A small network was shown many inputs. Here are its activations along a few directions, one row for each input.
In each table, some parts of the input vary, and every possible input appears once, in random order.
Descriptions start from the smaller parts, as in this example, which fits no table here: one of 4 places along a line, together with either a single point or one of 9 places around a ring or (one of 2 separate values, together with one of 5 places around a ring).
Shared parts are said once, and a part with two or three values counts as separate values.
(in the rows, 128 means zero)

Other details of the inputs shift rows strongly along two fixed directions, in all tables alike. That doesn't count.

A family of inputs:
r1: [ 51 100 194 100 106 178 161 175  47 174 153 105  78]
r2: [155 135 135 207 139  94 142 123 179 129 156 112 123]
r3: [159 125 142 195 139  92 132 129 185 101 160 109 114]
r4: [ 63 103 167 114 138 169 159  94  77 165 142 128 122]
r5: [126 141 111 208 146  95 148 103 175 141 146 112 144]
r6: [180 162  57  36 108 147 109 117 124 108  78 162 168]
r7: [184 156  64  33 103 134  95 118 121 102  80 172 158]
r8: [ 56 102 151 108 119 167 135 143  80 178 112 118 134]
r9: [188 159  69  52 138 149 137  78 118  92  97 176 159]
r10: [126 113 134 167 131  69  61 135 182 111 110  87 135]
r11: [140 136 134 182 135  77 108 174 187 113 137  92 119]
r12: [ 86  76 193 107 132 158 121 107  65 117 137 132 106]
r13: [170 175  71  59 107 170 165 158  92 144 121 161 124]
r14: [ 52  79 212  85 112 168 124 177  47 151 155 118  81]
r15: [229 150  90  66 127 147 143 123 123  88 137 193 119]
r16: [ 83 127 117 189 134 112 128 154 147 159 125  90 136]
r17: [139 151 123 214 142 105 142 117 175 134 154 117 139]
r18: [118 113 141 183 149  71  92  80 179  97 103 120 143]
Each input here is: one of 2 separate values, together with one of 9 places around a ring.
- Change only the choice among 2 separate values in r5. List by row number the other rows that result. => r16
- Start at r3 and move only the place on the ring of 9, one step at a time. The first step leads to r15. Which rows follow, in order? => r12, r18, r9, r4, r5, r17, r2
- Change only the choice among 2 separate values in r15. List by row number the other rows that result. => r14

A family of inputs:
r19: [ 96 118 132  99 123 136 113 111 105 126 104 132 139]
r20: [119 129 129 116 123 145 139 137 106 143 137 128 121]
r21: [119 117 134  67 120 144 107 135  90 125 109 136 130]
r22: [181 153  98 141 139 106 118 130 172 103 127 134 135]
r23: [114 128 140 200 132  87 111 150 178 128 130  88 126]
r24: [185 161  88 142 143 105 133 108 173 107 116 142 148]
r25: [118 121 137 119 131 142 141 133 104 136 135 136 117]
r26: [110 108 134  97 119 141 109 122 109 129 107 130 133]
r27: [216 166  59 112 135 109 132  93 168  93 117 163 152]
r28: [134 139 110 165 131  99 117 136 166 138 128 111 132]
r29: [128 115 145 114 123 142 137 111 106 126 137 144 119]
r30: [122 134 124  98 119 164 153 132  93 142 135 139 131]
r31: [127 116 149 111 122 143 129 125 107 120 143 137 116]
r32: [108 129 129 118 122 148 142 134 111 150 133 129 130]
r33: [129 134 126 170 124  97 116 151 166 131 127 103 127]
r34: [125 123 144 115 129 144 141 122 107 130 136 139 117]
r35: [ 51  89 198 220 140  95 112 148 152 141 148  71 107]
r36: [121 124 127  98 129 158 154 126  91 137 135 144 123]
- What do these inputs look like to the network? => one of 3 separate values, together with either a single point or one of 5 places along a line
- Changing only the choice among 3 separate values turns r28 into r33. The same change can be made to r29. Which row results? => r31
- Start at r27 and move only the place on the line of 5, one step at a time. The first step leads to r24. Which rows follow, in order? => r36, r30, r32
